These are the activations of a small neural network, seen along a few directions. Each row is one input.
In each table, some parts of the input vary, and every possible input appears once, in random order.
A made-up example of a description, with smaller parts first: one of 3 separate values, together with either a single point or one of 11 places along a line or (one of 4 places along a line, together with one of 5 places around a ring).
Shared parts are said once, and a part with two or three values counts as separate values.
(in the rows, 128 means zero)

Other details of the inputs vary at random and push rows far along two fixed directions, the same in every table; ignore that.

A family of inputs:
row 1: [104 147 112 158 162 127  88  83 117 168 128 169  64]
row 2: [131 128 139 117 122 136 145 149 122 114 124 142 169]
row 3: [103 140 128 175 154 119  99  81 131 173 129 187  72]
row 4: [121 129 136 115 109 125 156 144 113 130 111 138 170]
row 5: [110 161 119 151 144 110 108  88 122 164 107 204  89]
row 6: [132 140 118 136 166 122 126 114 148 147 139 216  91]
row 7: [133 138 122 103 127 150 133 143 113 109 122 123 156]
row 8: [138 141 125  93 136 144 139 148 128 102 128 123 146]
row 9: [129 139 131 114 100 110 152 143 119 128 105 135 161]
row 10: [114 130 129 177 164 123  93  92 143 159 152 184  70]
row 11: [130 145 120 136 169 126 120 106 145 146 136 216  91]
row 12: [133 159 101 104 165 139 125 116 123 132 122 209  98]
row 13: [131 145 136 117 100 121 147 136 122 124  98 129 159]
row 14: [150 141 119  91 134 165 148 133 129  91 118 119 148]
row 15: [119  83 143 170 125 107 105 152 151 124 189  37 101]
row 16: [126 117 137 146 103 103 119 144 134 125 140  47 121]
row 17: [134 124 135 115 121 132 149 152 122 116 128 147 167]
row 18: [121 142 124 100 118 138 139 141  99 121 106 118 161]
row 19: [133 137 119 106 119 155 142 129 108 111 101 111 155]
row 20: [121 118 137 106 108 134 135 127 115 135  99 126 170]
row 21: [135 147 112  97 105 115 146 149 104 123 106 125 155]
row 22: [128 139 124 105 120 148 138 132 105 118 105 113 153]
row 23: [111  79 142 173 114  92 112 146 143 141 183  28  96]
row 24: [141 130 137 112 120 152 151 139 121 105 116 141 171]
row 25: [151 132 140 103 130 149 155 140 140  99 123 139 161]
row 26: [119 105 140 162 106  90 110 145 140 131 158  34 106]
row 27: [111  72 154 186 106  84 130 153 158 150 181  55 109]
row 28: [123 126 121  90 117 141 125 128 102 129  99 111 161]
row 29: [123 131 118 107 117 125 144 147 103 130 120 124 149]
row 30: [124 130 122 176 162 139 103  79 142 145 144 182  71]
row 31: [121  71 139 158 122 112  93 137 152 133 177  36 102]
row 32: [119 167 104 147 155 124  91  74 112 157 105 186  64]
row 33: [125 128 123 143 170 127  91  83 153 159 138 193  74]
row 34: [142 139 120  85 132 141 148 152 123 101 125 133 151]
row 35: [119 138 111 159 168 139  87  87 128 148 146 167  62]
row 36: [133 131 119 101 126 138 138 149 108 109 129 129 155]
row 37: [135 139 136 120 100 126 148 132 122 117  98 124 155]
row 38: [135 129 116  98 124 136 144 158 109 110 129 135 158]
row 39: [143 135 140 102 132 137 153 151 140 107 126 145 164]
row 40: [119 134 140 115 111 131 151 141 111 127 105 136 173]
row 41: [120  94 137 171 106  79 110 144 145 137 172  31  93]
row 42: [126 130 140 120 111 142 151 131 116 121 104 130 165]
row 43: [132 131 134 120 110 150 156 126 117 113  99 129 166]
row 44: [148 137 140  99 130 145 154 147 141 104 122 143 167]
row 45: [128 147 112 142 175 143  98  89 141 139 143 170  60]
row 46: [121  66 154 171 117 107 103 137 163 138 177  55 114]
row 47: [122 135 107 163 167 144  91  81 132 143 144 163  61]
row 48: [141 148 117 108 109 138 139 126 109 108  92 110 148]
row 49: [141 143 124  91 134 151 140 145 129 102 124 121 148]
row 50: [123  64 153 191 120  89 121 161 170 138 201  60 101]
row 51: [154 130 135 110 131 155 156 131 144  95 125 135 154]
row 52: [140 141 130 119  99 134 153 126 123 109  91 127 158]
row 53: [128  76 141 149 131 113  97 137 169 127 180  35  89]
row 54: [132 137 126 112  98 108 159 150 121 131 107 141 162]
row 55: [111 145 115 144 142 112  90  71 125 175 102 197  81]
row 56: [132 137 119  91 107 125 123 126 104 126  92 108 155]
Each input here is: one of 2 separate values, together with one of 4 places along a line, together with either a single point or one of 6 places along a line.
Q: Changing only the place on the line of 4 turns row 12 into row 38. The same change can be made to row 45. Which row results?
A: row 35
Q: Changing only the place on the line of 4 turns row 47 into row 19. The same change can be made to row 2. Which row results?
A: row 40
Q: Change only the place on the line of 6 in row 24. List by row number the other rows that result.
A: row 2, row 10, row 17, row 30, row 50
Q: Change only the place on the line of 4 in row 37. List by row number the other rows that result.
A: row 24, row 25, row 42
Q: Which other rows agree with row 55 in the place on the line of 4 and the choice among 2 separate values? List them by row number.
A: row 5, row 9, row 13, row 37, row 52, row 54
Q: A walk changes only the place on the line of 6. It starts at row 51 and steps to row 25. List the rest of the walk in order.
A: row 44, row 39, row 11, row 6
Q: Change only the place on the line of 4 in row 23. List by row number the other rows that result.
A: row 34, row 36, row 41

A family of inputs:
row 57: [132 167 113 101 135 153 134 105 105 122  85 172 136]
row 58: [133 170 101  82 138 152 135 115  92 120  85 177 142]
row 59: [122 108 126 157 160 128  99 115 150 140 169 124  75]
row 60: [137 147 116  93 150 161 135 123 113 115 113 175 146]
row 61: [133  98 136 127 103 111 127 164 140 107 158  17 134]
row 62: [133 139 116 112 158 145 114 119 126 126 134 162 115]
row 63: [131 134 122 131 155 149 117 107 133 128 132 172 113]
row 64: [120  94 155 145  72 100 146 161 131 124 128  26 168]
row 65: [102 129 121 161 130  92  92 103 117 170 129 132  83]
row 66: [127 125 126 148 157 112 114 126 149 144 163 159  85]
row 67: [134 135 129 132 141 129 138 130 139 126 135 173 126]
row 68: [140  97 149 135  92 122 140 152 146 103 140  25 149]
row 69: [126 115 141  97  70 115 161 173 102 112 104  55 205]
row 70: [129 148 115 124 133 136 120 111 116 127 112 143 117]
row 71: [123 182 109  80 110 145 150 113  71 136  47 209 184]
row 72: [100 129 118 163 131  98  95  99 116 172 129 143  78]
row 73: [123 103 137 181 160 129  92  92 166 146 166 134  64]
row 74: [119 108 136 181 163 129  93  95 161 146 169 132  62]
row 75: [147 117 151 104 102 137 175 175 140  90 129  99 195]
row 76: [124 112 130 161 151 109 116 131 155 143 171 139  80]
row 77: [139 190  92  50 135 166 146 123  77 109  61 204 171]
row 78: [142 100 146 118 109 120 160 177 146 102 156  80 166]
row 79: [150 109 151 108 101 133 172 168 147  93 130 100 188]
row 80: [106 117 135 180 118  98 103  96 134 169 126 120  90]
Q: Changing only one part turns row 66 into row 79. The same change can be made to row 61. Which row results?
A: row 68
Q: What is each input in this table made of?
A: one of 4 places along a line, together with one of 6 places along a line
Q: A walk changes only the place on the line of 6. It starts at row 62 and steps to row 59. List the rest of the walk in order.
A: row 60, row 63, row 74, row 73
Q: Change only the place on the line of 6 in row 71. List by row number the other rows that result.
A: row 64, row 65, row 69, row 72, row 80
